These are the activations of a small neural network, seen along a few directions. Each row is one input.
Each table varies a few parts of the input and shows all the possible inputs, shuffled.
Descriptions start from the smaller parts, as in this example, which fits no table here: values(2) and (point or ring(11) or (line(6) and ring(8))).
Shared parts are said once, and a part with two or three values counts as separate values.

Other details of the inputs vary at random and push rows far along two fixed directions, the same in every table; ignore that.

Table:
R1: [-31   1   0   0 -20   8  18   1 -25   0   7   9 -17   9]
R2: [ 16  -8  36 -23  36  20 -30  33  11 -11   0  38   8  17]
R3: [-21   3   3   1 -13   9  14   7 -21  -6   7  10 -13   7]
R4: [-5  2  0  1 -4  8  6 -3  2 -6 -4  2 -3 -1]
R5: [-20  -1  36 -21   6  25  -8  36 -22 -15  15  47 -12  25]
R6: [  1   4 -13  14  -5  -8   6 -10  -1   7  -8  -8   3  -6]
R7: [ 23  -4 -12   6  14 -13  -8  -6  20   8 -18 -17  17 -12]
R8: [  9   0  10  -1  19   6 -12  15   1  -4  -2  20   5   8]
R9: [ 20  -8   4 -10  15  -9 -19   4  17   4  -4 -11  16  -6]
R10: [ 2  4  3 -2 -3  2 -4 -1  3 -7  9 -8  2 -5]
R11: [-33   5 -15  12 -28  -2  29  -2 -29   7   0   2 -16   3]
R12: [ 6 -4  1 -2  8 -1 -6 -2 10  4 -9 -1  7 -1]
R13: [-2 -1 -8  3 -4 -8  6  4 -5  5 -4 -3  2 -2]
R14: [ 5 -4  7 -6  8  5 -7 -2  8 -4 -4  4  4  1]
R15: [ -1   5 -17  12 -11  -6  10 -20   5   3  -5 -19   0 -11]
R16: [ 25   0  -4   2   9 -14 -16  -5  15   1   0 -21  18 -15]
R17: [-17   0  -8   2 -14   4  14 -12  -3   2  -4  -4  -9   0]
R18: [-10   3 -13  11 -10 -10  10  -1 -15   8   1  -3  -3   0]
R19: [-3  1  3  3  1  6  3  6 -5  0 -7 12 -1  3]
R20: [ 17   1   7  -5  12  -4 -14   0   8   0  15   4  -3   7]
R21: [ 9 -2  0 -7  4 -6 -5 -8 10  7  8 -4 -5  4]
R22: [-16   1 -21   6 -25  -9  18 -21  -2   9  -1 -28  -7 -10]
R23: [ 25  -3  -7  -3   8 -14  -9 -12  21   7   3 -19   4  -7]
R24: [ -3   2  18 -12   2  14  -6  16  -1 -15  10  12  -3   5]
R25: [-28   7  -6  10 -22   4  20  -2 -28  -1   9   6 -16   5]
R26: [ 21  -1  -8   7   9  -8  -8 -13  17  -1  -6 -18  13 -13]
R27: [12 -2  2  0  8  3 -4 -3 10 -5 -7 -3  7 -7]
Description of these inputs: values(3) and (point or (values(2) and line(4))).
Question: Changing only the values(3) part turns R27 into R14. The same change can be made to R24. Which row results?
Answer: R22
Question: Which other rows agree with R6 in the values(3) part? List them by row number.
Answer: R8, R10, R15, R16, R18, R20, R25, R26

Table:
R28: [-24   9  23 -10 -16  35  16 -14  -4  -7  21  40 -44  28]
R29: [ -9  -2 -25   4 -25 -10  23  -9   5   9 -17 -37  18 -26]
R30: [-17  -5 -16   2 -30  -8   9 -17  -4  -7  -1 -48  14 -34]
R31: [  2   3 -28  25   1  -8  21 -29   7  11 -34 -13   5 -16]
R32: [  2  -4 -30  27   9 -14  18 -30  14  22 -32  -3   4  -3]
R33: [  7   3 -36  30  -9 -33  15 -11 -16  28  -5 -25   0  -9]
R34: [-19  -9 -23 -14 -30 -14  18 -39  14  22   0 -52 -16  -6]
R35: [-28  14  24   6 -13  39   8   6 -24 -32   7  29 -14   9]
R36: [ 30 -21  24 -22  28   2 -32  30  28  -4 -19   1  30  -8]
R37: [-20   2  13 -17 -12   4   6   7 -26  -3  54  35 -45  37]
R38: [-44  -7   8 -12  -2  13  10  25 -29  17 -16  38 -10  24]
R39: [-17   1   0   9   6  -6   0  25 -38  17  11  47 -18  32]
R40: [ 44   8  26 -11  28  -8 -43  20  15 -29  31 -15  25 -16]
R41: [ 43   6  22  -5  35  22 -30   8  37 -24 -15   1  27  -5]
R42: [ 50   1  20 -11  30 -12 -38  28  20 -20  14   3  25  -9]
Question: Changing only one part turns R37 into R34. The same change can be made to R33. Which row results?
Answer: R36
Question: Describe the family of inputs behind these rows.
Answer: values(3) and (point or line(4))
Question: Change only the line(4) part in R31. List by row number the other rows that result.
Answer: R32, R35, R41
